Each row below is a small network's average activation on inputs in which a field has the value named, seen along a few directions.
Related values have similar rows: they may be neighbours, one step apart, or belong to one group.

Other fields vary at random and push rows far along two fixed directions, the same in every table; ignore that.
To show where, the next rows are all for the same value of a field, averaged over different records:
[ 1.03  3.04 -2.34 -0.02  1.95 -0.27  0.17  1.78  1.78  1.78  0.33 -0.77
  0.91  0.35 -1.35 -1.32 -2.15  1.99]
[ 1.04  0.28  1.81 -0.75  0.62 -0.64 -0.07 -1.11  1.10 -0.48 -0.58 -0.45
 -0.16 -1.48 -0.49  1.79  1.26 -0.07]
[ 2.30  4.51 -4.31 -1.20  2.27 -0.19  1.33  1.69  3.30  3.60  1.10 -1.83
  1.53  2.37 -0.51 -1.22 -5.09  1.89]
[ 1.99 -0.19  3.89 -4.62 -1.44 -1.26  2.83 -6.80  3.84  0.43  0.40 -1.04
 -1.87 -0.23  2.82  8.34  2.95 -5.92]
[ 0.07 -0.16  2.88  0.23  0.30 -0.32 -1.31 -0.88  0.13 -1.23 -0.81  0.27
 -0.12 -2.15 -0.63  1.80  1.92  0.08]
[ 0.72 -1.26  6.04 -2.08 -1.55 -0.78  0.26 -4.50  1.29 -2.06 -0.79  0.17
 -1.36 -2.46  0.66  5.18  4.70 -4.26]
[-0.84 -0.69  1.03  2.45  0.79  0.53 -2.17  2.09 -1.25 -1.41 -1.33  0.23
  1.11 -3.10 -2.41 -1.80  0.71  3.27]
[-0.93  2.06 -4.55  3.42  2.81  0.53 -3.18  7.19 -1.10  1.03 -0.58 -0.39
  2.19 -1.01 -4.59 -6.97 -3.55  7.29]

Nizur, 12 values:
b11: [ 2.40  2.74 -1.56 -2.89 -0.15 -2.64  2.88 -2.36  4.95  2.78  0.74 -1.56
  0.12  3.61  2.84  4.99 -1.21 -4.24]
b5: [-1.55 -3.26  0.63  3.02 -2.41  0.81 -2.21 -0.11 -3.57 -3.61 -0.75 -0.05
 -1.86 -0.66  0.57 -2.19  1.34 -0.55]
b9: [-1.04 -2.15  5.26 -1.99 -1.10 -0.01  1.53 -3.55 -2.87 -1.31 -1.04  2.42
 -3.51 -0.33  2.48  3.01  4.58 -5.01]
b8: [-0.70 -0.41 -4.91 -1.65 -0.23 -1.33  2.75 -2.13  2.26  0.09  1.17 -2.09
 -1.98  3.90  0.24 -0.40 -4.39 -1.46]
b6: [-3.43 -3.26  2.09  1.71 -0.63  1.00 -3.68 -1.46 -3.16 -5.28 -0.23  0.26
  0.12 -0.72  0.39 -1.82  3.69  0.54]
b7: [-1.32 -2.92  1.77  1.89 -0.36  2.28 -0.23  2.78 -5.29 -1.71  0.51  2.26
  0.43 -0.55 -1.36 -2.35  2.64  1.61]
b4: [ 0.62  1.16 -1.85  2.56 -0.45  1.30 -0.60  4.03  1.18  1.01 -0.06  0.44
  0.25 -1.08 -0.46 -2.58 -2.29  2.69]
b3: [ 2.78  6.03 -8.78 -3.96  1.00 -1.05  5.45  3.05  2.43  8.40  4.05 -0.47
  1.97  6.89  1.88 -3.18 -7.51  1.73]
b1: [ 0.27 -0.34  0.19 -1.93 -0.86  1.41  3.08 -1.75 -0.54  1.89 -0.48  2.03
 -0.44  2.05  0.37  1.77 -0.55 -2.60]
b12: [-0.08 -2.75  2.24  0.19 -0.40  0.47 -1.13 -0.47  0.51  0.33 -1.51 -0.76
  0.19 -1.52  1.80  2.25  2.20 -1.45]
b10: [-0.58  0.25 -2.47 -0.13 -0.65 -1.15 -0.51 -2.50 -0.72  0.03  2.79 -0.52
  0.82  1.81  2.31 -0.27 -2.08 -1.82]
b2: [-2.77 -2.67  2.94  5.76  0.51  1.32 -5.20  5.01 -4.29 -4.28 -2.92  1.84
  1.67 -5.71 -4.56 -5.03  2.82  6.28]
Nizur is arranged as 3 separate groups.
- List the group mates of b10, in the order listed. => b5, b8, b6
- List the group mates of b11, in the order listed. => b4, b12, b2

Sulo, 10 values:
g8: [ 1.49  0.90  1.19 -2.15 -2.29 -3.15  1.67 -5.04  5.26 -0.42  0.55 -2.01
 -1.44  0.09  2.79  6.12  0.35 -5.37]
g2: [-0.47 -3.49  6.50 -0.49 -1.92 -0.24 -2.20 -3.96  1.20 -2.54 -0.63 -0.89
 -0.09 -4.19  0.16  5.69  6.19 -3.35]
g4: [ 1.49  2.64 -3.84 -3.34  0.70 -0.87  4.67 -1.11  1.61  4.30  2.34 -0.52
  0.83  6.31  3.56  1.70 -3.25 -3.45]
g10: [-1.97 -1.48 -1.50  0.30  1.30  0.19 -1.43 -0.43 -1.98 -2.74 -0.22 -0.63
 -0.11  0.33 -1.36 -2.70 -1.20  1.30]
g7: [ 2.27  2.36 -1.90 -2.40  0.63  0.06  4.32  0.39  0.55  3.99  1.98  0.75
 -0.62  1.75 -0.66  0.79 -2.96 -0.06]
g5: [ 0.63  1.88 -1.89 -0.13  1.89  1.00  1.00  3.84  1.48  2.33 -1.86  1.07
  0.77 -0.19 -2.56 -2.65 -1.35  4.69]
g1: [-1.37 -4.85  3.53  3.71 -1.80  0.65 -3.98 -0.99 -2.11 -6.25 -2.41 -0.24
 -2.08 -3.54 -0.65  0.35  4.26 -0.87]
g6: [-1.96 -2.45  1.95  0.05 -2.50  0.16 -1.23 -2.74 -3.41 -2.92  1.30  1.23
 -0.90  0.06  1.22 -0.43  2.66 -1.39]
g9: [-1.58  1.88 -0.10  4.87  3.10  0.94 -4.90  6.83 -3.00 -0.81 -2.15  0.96
  2.71 -3.78 -3.92 -6.69 -0.60  7.59]
g3: [ 1.47  2.60 -3.94 -0.42  0.89  1.27  2.09  3.20  0.41  5.07  1.10  0.27
  0.93  3.16  1.44 -2.17 -4.09  0.91]
Sulo is arranged as a ring.
- Which values are neighbours of g3? Give them in the order they are listed. => g4, g7
- Which values are neighbours of g8? Give them in the order they are listed. => g2, g1
- Fewest steps between g6 and g9? => 5
